A small network was shown many inputs. Here are its activations along a few directions, one row for each input.
Each table varies a few parts of the input and shows all the possible inputs, shuffled.
Descriptions start from the smaller parts, as in this example, which fits no table here: values(3) and (point or line(9) or (line(4) and ring(5))).
Shared parts are said once, and a part with two or three values counts as separate values.

Other details of the inputs shift rows strongly along two fixed directions, in all tables alike. That doesn't count.

Rows:
R1: 6, 5, -8, -14, -1, 10, -28, -8, -17, 1, 9, -6, -6
R2: 13, -3, -1, -4, 1, 9, -19, 6, -8, 9, 11, -2, -25
R3: 4, 4, -3, 3, 11, 13, -9, -3, 2, -1, 11, 6, 3
R4: 11, 8, -12, 9, 22, 20, -14, 0, -34, 7, 4, 0, -22
R5: -5, -3, 2, 9, 0, 8, -9, -8, 9, -4, 5, 6, 11
R6: -8, -6, -13, 6, -7, -13, 40, 3, 3, 1, -22, 4, 13
R7: 4, 4, -1, 4, 5, 9, -12, -9, 1, -1, 10, 10, 1
R8: 10, -5, 12, -4, -9, 7, -18, 1, 12, 4, 18, 5, -1
R9: -1, -12, 20, -7, -16, 4, -27, -11, 25, 2, 14, 6, 11
R10: -11, 4, -19, -20, -9, -24, 33, 9, 7, -8, -13, -8, 14
R11: 15, 10, 11, 1, 8, 12, -15, 0, -7, 6, 18, -4, -23
R12: 13, 11, -17, 9, 14, 17, -5, 4, -26, 8, 7, 4, -27
R13: -6, -1, 3, 8, 5, 6, -10, -8, 12, -8, 7, 6, 13
R14: -28, -18, 9, -6, -20, -34, 33, -1, 37, -12, -18, -5, 33
R15: 16, 15, 2, 3, 13, 11, -8, 5, -33, 11, 8, -5, -37
R16: 3, 0, -2, 3, 6, 13, -7, -6, 5, 4, 4, 5, 4
R17: 4, 3, -20, -2, -1, -17, 47, 28, -35, 7, -23, -5, -28
R18: -2, -6, 31, -6, -7, 4, -30, -19, 31, -4, 18, 3, 13
R19: 3, 1, 7, -10, -9, 0, -30, -10, 17, -4, 3, 5, 24
R20: -17, -12, -1, 1, -10, -22, 27, 11, 13, -5, -18, -6, 10
R21: 11, 4, -11, 8, 18, 21, -13, -1, -35, 11, -3, -1, -23
R22: 3, 4, -2, 4, 7, 9, -7, -7, -1, -1, 6, 7, 6
R23: 8, 0, 24, -5, 4, 11, -36, -14, 19, -1, 25, -2, -7
R24: 2, -3, 28, -4, -15, 5, -21, -13, 26, 2, 19, 9, 16
R25: -1, -8, 5, 9, 2, 14, -15, -8, 8, 1, 4, 4, 12
R26: -11, -3, -16, 4, -2, -15, 44, 6, 0, -3, -25, 1, 11
R27: -10, -4, 9, -5, -20, -24, 36, 5, 34, -7, -4, 1, 23
R28: 23, 18, -17, -9, 11, 6, -19, 9, -34, 7, -3, 0, -24
R29: -1, -11, 25, -4, -17, 7, -31, -14, 23, 5, 17, 8, 18
R30: 11, 9, -12, 9, 19, 18, -18, -2, -32, 5, 7, 3, -25
R31: -10, -8, 6, 0, -15, -14, 21, 9, 14, -5, -9, 0, 15
R32: -3, -5, 29, 3, -11, 7, -24, -13, 29, -3, 18, 3, 22
R33: 13, 10, -7, -5, 7, 4, -23, 6, -13, -1, -5, -3, -2
R34: -15, -15, 8, -4, -17, -15, 7, -3, 23, 0, -5, 0, 18
R35: 1, 12, -35, -15, 3, -19, 40, 19, -39, -2, -23, -12, -19
R36: -1, 8, -15, 5, 2, -17, 48, 23, -33, 7, -23, -9, -22
R37: -25, -13, 3, -2, -10, -33, 41, 7, 26, -13, -22, -10, 24
R38: 0, 11, -31, 7, 14, -9, 42, 18, -25, -1, -14, 0, -20
R39: -5, -2, 19, 3, 5, 3, -16, -7, 10, -7, 6, -6, -1
R40: -13, -5, -10, 4, -12, -18, 39, 0, 15, -8, -14, 7, 21
R41: -7, -2, 1, 7, 7, 6, -5, -5, 9, -9, 3, 3, 16
R42: 11, 3, -3, -3, 12, 7, -13, 7, -31, 9, 2, -5, -37
R43: 17, 5, -12, 9, 14, 23, -11, 3, -26, 13, 4, 2, -25
R44: -3, 3, -7, -14, -9, -19, 9, 5, 24, -7, -9, 1, 25
R45: -6, -5, 3, 7, 3, 10, -6, -6, 9, -3, -2, 2, 15
R46: -8, -7, 26, -2, -6, 0, -23, -16, 25, -4, 12, -1, 13
R47: 1, -1, -2, 8, 2, 10, -10, -9, -6, 3, 5, 6, 0
R48: -18, 3, 0, 6, -4, -26, 53, 14, 6, -11, -23, -10, 7
R49: -3, 8, -28, -9, 4, -12, 24, 17, -30, -7, -19, -15, -12
R50: 4, -5, 0, 8, 3, 15, -13, -8, -7, 7, 1, 4, 0
R51: -5, -2, 27, 1, -10, 3, -19, -15, 23, 0, 13, 2, 14
R52: 15, 3, -5, -3, 14, 11, -18, 9, -23, 8, 9, -9, -40
Description of these inputs: line(4) and (values(2) or ring(5) or ring(6)).
Q: The inputs of R4 and R22 match in every part but the line(4) part. If R19 is changed in the same way as R4 into R22, which row does it become?
A: R28
Q: The inputs of R36 and R27 match in every part but the line(4) part. If R47 is changed in the same way as R36 into R27, which row does it become?
A: R12
Q: A walk changes only the ring(5) part. It starts at R6 and steps to R26. List the rest of the walk in order.
A: R22, R7, R40
Q: Change only the values(2) part in R49. List by row number the other rows that result.
A: R33
Q: Change only the ring(6) part in R23. List by row number the other rows that result.
A: R2, R8, R11, R27, R52

Rows:
R53: 11, 20, -17, 1, 16, 5, 4, 6, -29, 0, -2, -3, -19
R54: 7, -2, 44, -12, -13, 11, -57, -22, 38, -5, 40, 5, 11
R55: -1, 5, -13, 1, -5, -7, 18, 5, 3, -5, -9, 6, 17
R56: 12, 5, -1, 13, 12, 21, -12, 2, -20, 14, 12, 7, -19
R57: -1, 0, -10, 14, 13, 5, 16, 6, -32, 5, -11, -6, -22
R58: -3, -6, 22, -9, -2, -1, -25, -1, 15, -2, 11, -7, -4
R59: -5, -3, -9, -3, -14, -27, 44, 19, -6, 2, -28, -8, -6
R60: -19, -6, 0, -4, -7, -18, 12, -7, 38, -19, -12, -2, 39
R61: -16, -5, 15, 8, -8, -15, 24, -8, 38, -9, 1, 6, 29
R62: 7, 0, -14, 15, 13, 6, 16, 7, -28, 11, -11, 3, -21
R63: 13, 6, -14, 5, 11, 16, -22, 0, -25, 8, -4, 7, -9
R64: 13, 2, -7, -15, 0, 6, -16, 5, -16, 8, 12, -4, -27
R65: -5, 0, -22, -10, -2, -6, 13, 0, 1, -5, -7, 5, 15
R66: 7, 1, 7, -3, 2, 6, -24, 4, -31, 7, 3, -11, -30
R67: 11, -5, 41, -13, -17, 15, -52, -18, 39, 6, 33, 7, 19
R68: -25, -6, -8, -1, -11, -23, 35, -2, 15, -13, -25, -4, 36
R69: 7, 1, -1, 13, 20, 16, -13, 1, -16, 3, 6, -3, -24
R70: -14, -9, -13, 0, -7, -12, 39, 4, 16, -5, -10, 5, 16
Q: The inputs of R65 and R64 match in every part but one. If R53 is changed in the same way as R65 into R64, which row does it become?
A: R54
Q: What is each input in this table made of?
A: values(3) and (point or ring(5))
Q: Change only the values(3) part in R56. List by row number the other rows that result.
A: R55, R67

Rows:
R71: 2, 1, -7, -6, 0, -4, 3, 7, -9, 1, -4, -5, -7
R72: -6, -5, -3, 2, -4, -4, 8, -1, 6, -2, -7, 2, 10
R73: -5, 0, -2, -1, -1, -4, 4, -1, 2, -4, -6, -1, 9
R74: 2, 0, -3, -2, -2, -3, 7, 4, -8, 4, -1, -2, -10
R75: 8, 7, -7, -3, 7, 0, -2, 11, -26, 5, -4, -7, -24
R76: 1, 2, -3, -1, 4, -4, 3, 6, -7, 1, -2, -4, -13
R77: -2, 2, -9, 3, 7, -1, 11, 3, -9, -2, -6, -2, -4
R78: -5, -5, -2, 2, -3, -1, 6, -4, 5, -2, -4, 3, 11
R79: -15, -9, 1, 1, -10, -9, 16, -7, 21, -7, -6, 4, 26
R80: -5, 0, 6, 1, -5, -6, 8, 1, 9, -4, -4, 0, 10
R81: 5, 3, 2, 2, 4, 5, -10, 1, -9, 2, 1, -2, -7
R82: 1, 3, -7, 0, 4, -2, 2, 4, -12, 0, -7, -3, -5
R83: 2, 4, -2, -5, -1, -6, 4, 6, -9, 1, -2, -6, -10
R84: 3, 4, -4, 1, 5, 0, -1, 4, -12, 1, -5, -3, -8
R85: -5, -4, -2, -4, -4, -8, 9, 2, 11, -3, -2, -1, 6
R86: 4, 1, 1, 0, -1, -2, 8, 5, -9, 6, -1, -1, -12
R87: 0, 2, -6, 3, 7, -2, 8, 5, -8, 0, -5, -3, -8
R88: 2, -1, -5, 4, 3, 3, 2, 2, -9, 4, -4, 0, -5
R89: 9, -3, 15, -2, -1, 18, -43, -11, 4, 7, 20, 5, -5
R90: 8, 7, -7, -1, 9, 3, 1, 8, -22, 5, 3, -5, -27
R91: -4, -1, 0, -1, -5, -3, 5, -6, 22, -6, 3, 7, 21
R92: 2, -6, 20, 4, -5, 15, -29, -14, 19, 2, 17, 8, 12
R93: 15, 6, 12, -1, 8, 19, -34, -5, -11, 9, 21, 0, -23
R94: -5, -4, -1, 4, -4, -6, 15, 2, 6, -1, -8, 1, 8
R95: 6, 6, -11, 4, 14, 6, -1, 6, -24, 4, -3, -4, -21
R96: -4, -7, -2, -4, -8, -5, 7, 1, 10, 0, -3, 1, 9
R97: -11, -4, 6, -2, -8, -6, 3, -9, 20, -8, -2, 2, 24
R98: 10, 9, -8, -1, 5, 8, -9, 0, -9, 2, 4, 5, -2
R99: -11, -5, 13, -7, -17, -19, 17, -2, 27, -7, -4, -1, 22
R100: 6, -5, 28, 1, -2, 24, -55, -23, 27, 0, 30, 9, 13
R101: 1, 1, -8, 1, -2, 1, 8, -1, 5, 0, -2, 8, 11
R102: 1, 3, -1, 6, 6, 1, 8, 5, -7, 0, -2, -2, -9
R103: -9, -1, -6, 2, 1, -8, 19, 0, 4, -6, -7, -1, 8
Q: What is each input in this table made of?
A: values(3) and (point or line(4) or line(6))
Q: The inputs of R93 and R86 match in every part but the values(3) part. If R103 is changed in the same way as R93 into R86, which row does it become?
A: R79
Q: Change only the line(4) part in R85. List by row number the other rows that result.
A: R76, R90, R93
